A small network was shown many inputs. Here are its activations along a few directions, one row for each input.
In each table, some parts of the input vary, and every possible input appears once, in random order.
Descriptions start from the smaller parts, as in this example, which fits no table here: one of 4 places along a line, together with either a single point or one of 11 places along a line or (one of 3 separate values, together with one of 5 places around a ring).
Shared parts are said once, and a part with two or three values counts as separate values.

Other details of the inputs vary at random and push rows far along three fixed directions, the same in every table; ignore that.
To show where, the next rows are all for the same input, with only those details redrawn:
[  2.7  25.1  19.1 -10.8 -14.3  22.2 -21.9 -14.7  -1.3 -34.5   6.3]
[ 22.0  23.2  27.7 -15.2  -7.1  28.3 -43.3 -17.2 -25.2 -62.7  28.5]
[ 19.4  -9.6   6.3   6.1   9.4  -0.6 -19.3   7.6  27.5 -76.9  -4.7]
[-23.3  52.9  35.4 -29.0 -39.5  42.9  -3.9 -24.3  -4.2  15.2  -3.0]
[ -2.4  -3.2  -2.5   7.8  -0.5  -5.4   1.8   4.9  50.4 -41.2 -26.1]
[-28.2  16.0  -2.6   1.5 -18.1   3.4  20.7  -4.0  57.7   4.6 -40.8]
[ 13.5 -28.6  44.9  -8.8   4.0  14.0   7.2  40.9  45.7 -88.0 -29.8]
[  2.6  17.3 -47.3  25.4   6.6 -20.4 -27.6 -33.6  28.2 -27.6   2.6]

A family of inputs:
x1: [-33.8  43.4 -14.6  12.5  -5.5 -10.4 -20.4 -26.1  23.2  64.2  39.5]
x2: [  7.3   9.7  -7.8  57.0  18.5 -33.4 -21.0  -1.2  18.0 -23.8  19.3]
x3: [-19.2  26.0  -4.5 -28.8 -44.4  27.3  21.5 -22.9 -33.0  43.0   3.8]
x4: [ 34.5   2.2  10.0  20.9  -3.6   5.3 -11.5  -9.9 -63.1 -10.3  55.0]
x5: [ 21.5 -68.6  54.9 -27.6  37.7 -12.4  25.4  60.6  19.4 -33.9   0.8]
x6: [  7.6 -22.8 -49.7  12.2  41.5 -52.5 -14.8 -22.0   1.4  34.3  31.9]
x7: [ 17.0  -7.6 -44.7  41.9  31.9 -54.5  -0.9 -27.8 -16.2  22.5  10.2]
x8: [ 13.8 -39.3   4.0  30.0  11.6 -34.1   8.5  24.0 -17.0 -36.7  18.4]
x9: [ 16.2  12.6   0.1   7.1  15.6 -27.1 -22.6 -35.8 -72.2  14.2  42.2]
x10: [-20.9 -11.4 -18.4  -9.9  -0.9   8.3  19.7  29.1  35.9  19.0 -41.2]
x11: [-10.0  12.8  52.2 -53.6 -17.6  62.2   2.9  32.8 -27.9  -1.1  -3.2]
x12: [ 25.0  -2.7  18.9  49.4  18.7 -15.9 -10.6  17.8  20.3 -45.4  15.3]
x13: [ 23.4  32.2  41.0 -13.8  -6.7  22.2  -2.9 -29.5 -84.4  38.7  39.4]
x14: [-16.9 -15.8 -20.0  37.6  33.6 -32.0 -22.0   7.0 -14.7 -13.2  15.3]
x15: [-23.3 -23.5 -13.1  -5.2  -3.3  17.2  13.7  19.5  36.1  14.6 -54.5]
x16: [ -7.9 -20.1 -16.6  42.4  32.3 -26.8 -17.9  11.5  -9.2 -20.2  12.6]
x17: [-24.5  31.5  -7.4  -0.8 -30.0   9.7  -3.5 -19.6  38.7  35.7 -33.4]
x18: [ 39.0 -22.0 -40.1 -10.8  24.2 -32.7  -5.7  -6.8  -7.3 -17.1  -3.7]
x19: [ 31.4 -22.7  29.0 -38.2 -18.6  24.0   3.7  31.9 -32.1 -39.8  13.4]
x20: [ -0.9 -49.6  15.7  -4.6  10.4 -11.8  22.7  43.1  21.0  -2.8  18.5]
x21: [-28.1  25.5 -84.6  19.4   4.2 -13.4 -14.6 -38.8   9.8  51.7  -7.5]
x22: [  9.8  22.8 -49.9  21.1   8.8 -28.8 -29.2 -15.4  34.4 -15.8  10.0]
x23: [ -6.5  34.4  42.9  27.9  -6.1  16.6  23.0   9.2  28.6  25.3 -10.5]
x24: [-12.7  69.1 -24.1  27.0  -1.5  31.2 -26.1 -58.4 -62.2  85.4  43.2]
x25: [-29.8 -15.6  -5.9  -9.1  -0.5  16.1  29.2  26.1  34.4   0.8 -45.1]
x26: [-13.2 -14.4 -18.2 -19.3  -0.3 -10.0  45.6 -12.6  25.3  27.4 -52.9]
x27: [ -4.1  15.7  19.4 -48.1 -20.6  31.2  16.6 -32.6 -34.3  40.4 -20.1]
x28: [-31.0  -8.5  72.4   9.2  -5.4 -10.2  27.2  51.8  40.6 -19.6 -29.0]
x29: [-47.8   1.4 -10.8  -0.8   8.7   7.8   5.4   7.6  20.4  68.8   9.7]
x30: [ 18.1  -6.5   3.1   6.9   9.1  -2.4 -21.5   2.9  26.0 -73.2  -2.2]
x31: [ 25.9 -11.2 -53.3  -0.6  23.8 -35.1  -1.9 -24.4  -3.5  -2.8  -5.4]
x32: [-11.0 -29.2 -18.6   2.0  15.4   9.5   8.5  16.2  25.8 -31.3 -32.9]
x33: [ 36.0  -7.0   8.6 -27.5 -12.8  21.2 -17.8   0.9 -55.5 -43.5  38.0]
x34: [  0.2  37.0  10.0 -14.9 -22.5  11.4 -16.6  -2.4  10.4   1.1   4.0]
x35: [-17.0   9.4  62.0 -29.7  -8.4   0.6  22.4   1.6 -52.8  37.9   1.8]
x36: [ 19.6   8.2 -30.8  15.0   1.2 -19.1 -40.5  -8.9  26.8 -29.6  -0.5]
x37: [ -8.1 -22.6  51.3   3.4 -17.2   8.9  47.1  41.7  -6.9   7.5  -9.0]
x38: [ -1.6 -26.9  11.0  36.5  23.8   1.8  19.4  36.8  17.4  -9.2 -16.3]
x39: [-29.6  -4.9 -39.4  -0.1  -7.1   2.9  11.4   7.1  36.6  42.5 -48.7]
x40: [ 47.9  -1.1  32.6  13.3   5.7  20.0  -4.6   5.9 -62.3 -25.4  50.0]
x41: [-21.8   9.6  15.1  21.2   3.6  14.5  -0.8   6.0 -23.4  26.7   8.1]
x42: [-24.7  36.6   8.4 -10.6 -26.9  11.8   9.9  -2.2  36.1  20.7 -22.0]
x43: [ -7.5 -12.2 -14.4 -20.5   0.0 -12.9  44.2  -3.0  20.7  23.1 -46.7]
x44: [ 21.8 -23.3 -60.3  13.6  -1.8 -20.0 -15.2 -21.2  -4.9  -7.4   1.4]
x45: [ -3.5 -18.9 -15.0 -20.5  -5.8  -7.6  31.4  -7.9  23.9  40.4 -57.2]
x46: [-12.2 -26.7 -17.6  -7.6 -20.4   4.0  38.1   3.7  24.8  11.4 -38.0]
x47: [-49.2 -22.5  -1.3  -0.1  17.2  -0.9  19.9  32.4  43.8  52.3  -9.9]
x48: [-17.7  16.1  11.5 -35.6 -41.9  37.6  24.0 -19.1 -31.7  30.2  -4.1]
x49: [ 39.0   2.1  10.8 -34.6 -13.5  23.8 -22.9   2.3 -63.6 -37.7  48.6]
x50: [  2.4  -9.9  -2.0  22.1  27.7 -26.9 -34.4  13.5  34.6 -21.7  41.3]
x51: [  3.4  29.9 -47.7  22.0   1.6 -22.2 -33.5 -34.1  16.7 -18.3  12.5]
x52: [ 16.9  23.8  63.1 -19.4  -4.7  31.9  34.7  -3.6 -48.9  48.1   0.1]
x53: [-34.4 -25.0  -9.9  -1.5  -7.8 -15.7  34.6  17.4  32.0  63.1   3.7]
x54: [ 39.5 -28.3 -36.7  -9.2  20.5 -29.3 -12.7  -9.8  -4.9 -17.2 -13.4]
x55: [ -1.8  13.8 -20.4  20.5  -4.0 -27.8 -24.3 -32.5 -68.9  16.2  57.8]
x56: [-16.9   2.4  -8.1 -14.0  -5.7  36.8 -11.7 -13.3 -13.9   5.2 -14.5]
x57: [ 48.0 -31.4  71.6 -65.6   7.8  29.1  10.8  47.4 -35.5 -64.6  -1.4]
x58: [ 30.7 -21.0 -44.1  -0.4  -5.7 -15.9 -18.1  -6.4 -14.5 -16.9   9.8]
x59: [  1.3  11.8   6.1  43.5  13.4 -33.8 -27.1  -2.3   3.7 -29.1  24.8]
x60: [-16.1  40.4  43.4 -29.1 -37.9  46.3  -8.1 -17.2  -0.5   6.5 -10.3]
Describe the family of inputs behind these rows.
> one of 4 places along a line, together with either one of 2 separate values or one of 5 places along a line or one of 8 places around a ring
The inputs of x13 and x38 match in every part but the place on the line of 4. If x35 is changed in the same way as x13 into x38, which row does it become?
> x14
The inputs of x25 and x43 match in every part but the place on the line of 4. If x39 is changed in the same way as x25 into x43, which row does it become?
> x54
Which other rows does x36 become when the place on the ring of 8 takes its other values? List them by row number.
> x17, x22, x30, x34, x42, x51, x60
Which other rows does x33 become when the place on the ring of 8 takes its other values? List them by row number.
> x3, x19, x44, x46, x48, x49, x58
Which other rows does x55 become when the place on the line of 5 takes its other values? List them by row number.
> x4, x8, x37, x40

A family of inputs:
x61: [-16.7   3.7 -16.1  11.4 -11.2 -12.4  20.5   4.1  65.2  -5.4 -43.9]
x62: [ 13.0   3.1  56.0 -13.7  -4.5  30.8   7.2  15.4 -37.8 -10.9   4.3]
x63: [-13.8  -1.8 -72.5  51.9  21.3 -40.8 -21.1 -17.3  33.7   2.5   8.7]
x64: [-30.5  -5.2  -6.8 -23.3 -23.0  -2.3  53.5   4.2  15.0  81.8 -28.3]
x65: [-12.0  31.3 -64.5  32.4   9.9 -15.8 -45.2 -47.9 -14.3  27.1  39.2]
x66: [-13.8  30.4  40.6 -64.3 -39.4  51.2   9.2 -12.7 -23.3  23.8 -21.6]
x67: [ 26.8   7.8 -41.3 -15.7  -9.5   2.7 -25.3 -33.5 -24.6 -18.1  13.8]
x68: [  8.0   8.7 -31.4  29.2  15.0 -37.8 -26.9 -23.1  -7.9   5.2  39.7]
x69: [ 10.7 -10.7  28.3 -22.8  -0.9  14.5  14.3   4.0 -41.0   1.8  -5.9]
x70: [ -1.4  21.4  15.6   5.1  -8.3   9.1   4.1 -16.6 -32.2  23.4  11.8]
x71: [ 24.5  12.0  -8.6   6.1  18.5  13.6 -65.8 -18.5 -52.2 -39.8  61.8]
x72: [-42.9  11.6  28.7  -4.0 -24.2  21.9  21.6  21.7  26.3  29.7 -19.9]
x73: [-13.6   8.3 -16.0   1.8  -8.3  -1.2  15.3   0.3  55.5   4.6 -45.0]
x74: [  5.7 -42.3  18.8   8.4  25.2   3.7   1.3  53.0  35.0 -56.3 -16.3]
x75: [ 14.4   7.9 -10.7  10.9  15.5 -17.4 -27.5 -19.4 -24.6   1.9  43.1]
x76: [-18.9  21.9 -56.3  -2.1   1.8  -3.5 -27.1 -44.4 -28.3  48.1  19.4]
x77: [ 43.8 -15.9  56.2 -38.5  -8.8  39.1  -4.0  14.3 -86.0 -40.1  31.7]
x78: [ 48.6 -63.1  12.4 -11.2  44.7 -23.4 -16.2  35.3 -15.8 -77.6  19.1]
x79: [ 22.0 -40.0   9.9  35.7  22.6 -30.1  14.7  34.1  22.9 -55.9 -12.4]
x80: [-10.7 -10.1  -4.2  22.1   5.4 -15.5  35.1   9.5  28.3  23.4 -34.0]
x81: [-14.7 -22.5  54.3   2.9  -9.5   5.9  57.7  46.8  32.4  -2.3 -45.4]
x82: [  8.7  -0.7  59.1 -27.0  -0.1  24.7  -1.2  22.7 -25.3  -5.4  18.3]
x83: [ 24.6 -28.2  -4.7   7.6  18.3 -11.5  -5.1  23.0  49.2 -71.7 -26.8]
x84: [ -9.2  15.2 -52.8  22.8  -0.6 -24.2  -3.4 -26.4  49.0   5.7 -23.1]
x85: [  0.1 -22.9 -24.9  24.1  25.6 -38.6  10.0  10.0  38.8   7.8  -7.4]
x86: [-38.4  17.6   5.4 -35.2 -38.4  39.1  26.4  -4.2 -16.3  70.6 -13.0]
x87: [ -7.0  42.3   6.0  -9.5 -29.2  17.2 -17.6 -25.7  -2.3   0.3   4.5]
x88: [ -7.5  20.2  19.4  -5.2  -8.0   0.9  -4.7  -8.5 -19.6  26.0  27.6]
The inputs of x67 and x86 match in every part but one. If x66 is changed in the same way as x67 into x86, which row does it become?
> x76
Describe the family of inputs behind these rows.
> one of 4 places along a line, together with either one of 2 separate values or one of 5 places along a line
A walk changes only the place on the line of 5. It starts at x74 and steps to x71. List the rest of the walk in order.
> x65, x63, x72
Which other rows does x61 become when the place on the line of 4 takes its other values? List them by row number.
> x63, x81, x88
Which other rows does x77 become when the choice among 2 separate values takes its other values? List them by row number.
> x69
